These are the activations of a small neural network, seen along a few directions. Each row is one input.
Each table varies a few parts of the input and shows all the possible inputs, shuffled.
A made-up example of a description, with smaller parts first: one of 3 separate values, together with either a single point or one of 9 places along a line or (one of 4 places along a line, together with one of 5 places around a ring).
Shared parts are said once, and a part with two or three values counts as separate values.
In the rows, 128 means zero.

Table:
row 1: [129 126 120 132 152 106 139 103 163 140 106 126]
row 2: [ 68 124 149 110 137 110 136 148 132 105 168 171]
row 3: [122 135 140 122 109 146 129 122 107 130 134 111]
row 4: [182 113 131 131  96 171 125 127 128 140  94  66]
row 5: [187 115 130 136  92 169 124 121 124 139 100  63]
row 6: [152 116 118 148 148 131 129  93 159 135  97 105]
row 7: [164 106 106 145 117 148 130 107 142 132  92  74]
row 8: [117 133 140 118 112 149 130 129 111 131 128 114]
row 9: [118 150  71 109 161  68 105 182  81 157 159 224]
row 10: [169 108 106 149 113 146 130 101 137 131  98  71]
row 11: [134 129 120 137 148 104 138  96 158 139 113 122]
row 12: [ 73 126 148 114 133 107 136 142 127 105 174 168]
row 13: [105 139 155 118 124 137 131 150 129  91 157 159]
row 14: [108 127 130 135 134 118 131 106 137 150 110 129]
row 15: [113 148  70 105 166  70 104 189  85 159 153 228]
row 16: [110 141 155 123 120 134 131 144 124  91 163 156]
row 17: [114 129 130 139 131 116 131  99 132 149 116 126]
row 18: [120 139 162 121 110 149 126 153 111 101 149 121]
row 19: [125 141 162 126 106 147 126 147 107 100 155 118]
row 20: [147 114 118 144 152 134 129 100 164 136  91 108]
Q: What is each input in this table made of?
A: one of 2 separate values, together with either a single point or one of 9 places along a line
Q: Changing only the choice among 2 separate values turns row 19 into row 18. The same change can be made to row 10. Which row results?
A: row 7

Table:
row 21: [125 144  70 113 207  52 111 183 134 133 153 245]
row 22: [162 127 152 130  77 170 122 152  99  98 148  79]
row 23: [103 160 131 102 130 108 108 225  72  73 213 228]
row 24: [ 52 151 168  96 161  92 134 190 139  67 206 238]
row 25: [185 112  89 146 140 112 126 108 155 159  82  89]
row 26: [ 88 109 176 120 115 167 149 115 161  88 131  95]
row 27: [154 140 153 122  85 165 127 150  91 103 152  87]
row 28: [136 109 129 157 133 117 145  74 174 114 114  94]
row 29: [137 146 166 133  93 177 114 147  87 113 138 109]
row 30: [ 92 137  68 111 161  58 117 132  92 213 119 184]
row 31: [157 115 151 129  80 180 120 153 102  96 143  84]
row 32: [130  97 128 156 136 128 142  77 176 114 109  99]
row 33: [ 76 151 132  97  96 115 115 178  33 143 183 173]
row 34: [157 131 103 146 158 117 118 101 144 178  70 122]
row 35: [109 100 117 150 146 133 143  79 171 110 106 102]
row 36: [119 136 135 149 146 120 139  70 157 126 110 116]
row 37: [127 124 131 149 140 114 149  73 165 120 118 101]
row 38: [147 152 157 123  90 172 116 146  84 108 145 100]
row 39: [157 101  77 139 154 128 125 111 152 155  74  97]
row 40: [114 118 188 127 101 151 151 111 164  92 140  87]
row 41: [105 131 190 120 109 147 154 110 155  98 143  94]
row 42: [165 135 118 136 121 149 113 129 114 161  94 122]
row 43: [108 106 186 125 104 161 148 113 166  91 135  93]
row 44: [165 105  90 128 118 158 121 138 124 138  96  97]
row 45: [191 115 103 135 105 142 121 135 126 143 105  91]
row 46: [175 142 108 127 118 145 115 129 109 153 102 113]
row 47: [185 103 102 134 108 153 119 136 129 141 100  96]
row 48: [182 129 105 127 112 138 125 133 117 148 109  98]
row 49: [ 87 137 202 129 119 158 141 107 152 110 129 118]
row 50: [175 126  91 137 148 107 130 106 146 165  86  97]
row 51: [108 129 144 158 150 124 136  70 163 134 103 126]
row 52: [101 141  82 101 124  88 113 158  63 192 140 185]
row 53: [136 117 139 123  90 185 123 155  97  92 140  86]
row 54: [ 40 134 104 122 153  62 132 106 110 170 154 190]
row 55: [178  99  89 145 143 123 123 109 158 158  78  94]
row 56: [131 148  85 104 163  83 106 208 103 115 175 242]
row 57: [ 98 143 193 120 115 155 144 107 148 102 136 108]
row 58: [ 73 142 106 122 197  58 127 156 150  90 185 249]
row 59: [168 138  94 137 153 114 120 102 138 170  78 112]
row 60: [ 22 140 168  95 122  97 138 140 102 143 178 181]
Q: What is each input in this table made of?
A: one of 5 places around a ring, together with either one of 2 separate values or one of 6 places along a line
Q: Changing only the place on the ring of 5 turns row 26 into row 44. The same change can be made to row 40. Which row results?
A: row 45
Q: Changing only the place on the ring of 5 turns row 46 into row 57. The same change can be made to row 48. Which row results?
A: row 41
Q: Which other rows agree with row 31 in the place on the ring of 5? List them by row number.
A: row 22, row 23, row 27, row 29, row 33, row 38, row 53
Q: Change only the choice among 2 separate values in row 56. List by row number the other rows that result.
A: row 52

Table:
row 61: [ 99 128 173 118  94 164 133 141 112  93 164 110]
row 62: [123 140 192 115  85 181 128 152 107  90 151 107]
row 63: [213  94  99 168 111 175 131  60 161 163  36  13]
row 64: [106 147 135 121 121 119 122 148 100 126 150 153]
row 65: [129 143 115 111 126 118 122 167  95 120 158 162]
row 66: [ 99 136  78 115 164  66 120 133 112 186 126 195]
row 67: [110 131 131 132 152 116 134 108 157 116 126 144]
row 68: [ 93 115 160 122 109 140 141 127 131  96 151 115]
row 69: [141 128  90 123 145 100 111 162 114 133 142 176]
row 70: [122 136  75 119 177  78 114 157 119 157 128 194]
row 71: [203 103 124 154 106 167 135  73 166 150  57  15]
row 72: [112 139 141 132 144 111 131 116 133 129 137 149]
row 73: [114 124 151 132 131 129 142 121 157 105 136 131]
Q: What is each input in this table made of?
A: either one of 2 separate values or one of 11 places along a line
Q: What sort of input is row 71?
A: one of 2 separate values

Table:
row 74: [211 128 159 153 138 169 131 124 192  60 113  85]
row 75: [179 123  23 137 163  73 100 133  98 223  75 145]
row 76: [165 112  38 147 207  63 127  92 190 170  73 167]
row 77: [ 53 142 165 144 142  94 146  71 149 118 154 151]
row 78: [ 75 164 148 119  99 110 132 104  58 170 154 131]
row 79: [105  89 175 147 109 156 163  51 195 125  88  43]
row 80: [ 52 138 164 107 169 107 133 156 149 101 163 213]
row 81: [117 106 148 125  69 187 136  83 102 175  83  24]
row 82: [129 112 126 125 146 123 135 175 161  33 180 158]
row 83: [151 120 108 110  91 143 110 204  72  93 183 151]
row 84: [ 78 162 147  83 117 116 115 188  69 155 165 194]
row 85: [222 139 134 139  86 195 108 156 100 113 103  75]
Q: Changing only one part turns row 83 into row 82. The same change can be made to row 75. Which row results?
A: row 76
Q: What is each input in this table made of?
A: one of 2 separate values, together with either a single point or one of 5 places around a ring
Q: Start at row 78 and move only the place on the ring of 5, one step at a time. The first step leads to row 81. Which rows follow, in order?
A: row 85, row 83, row 84
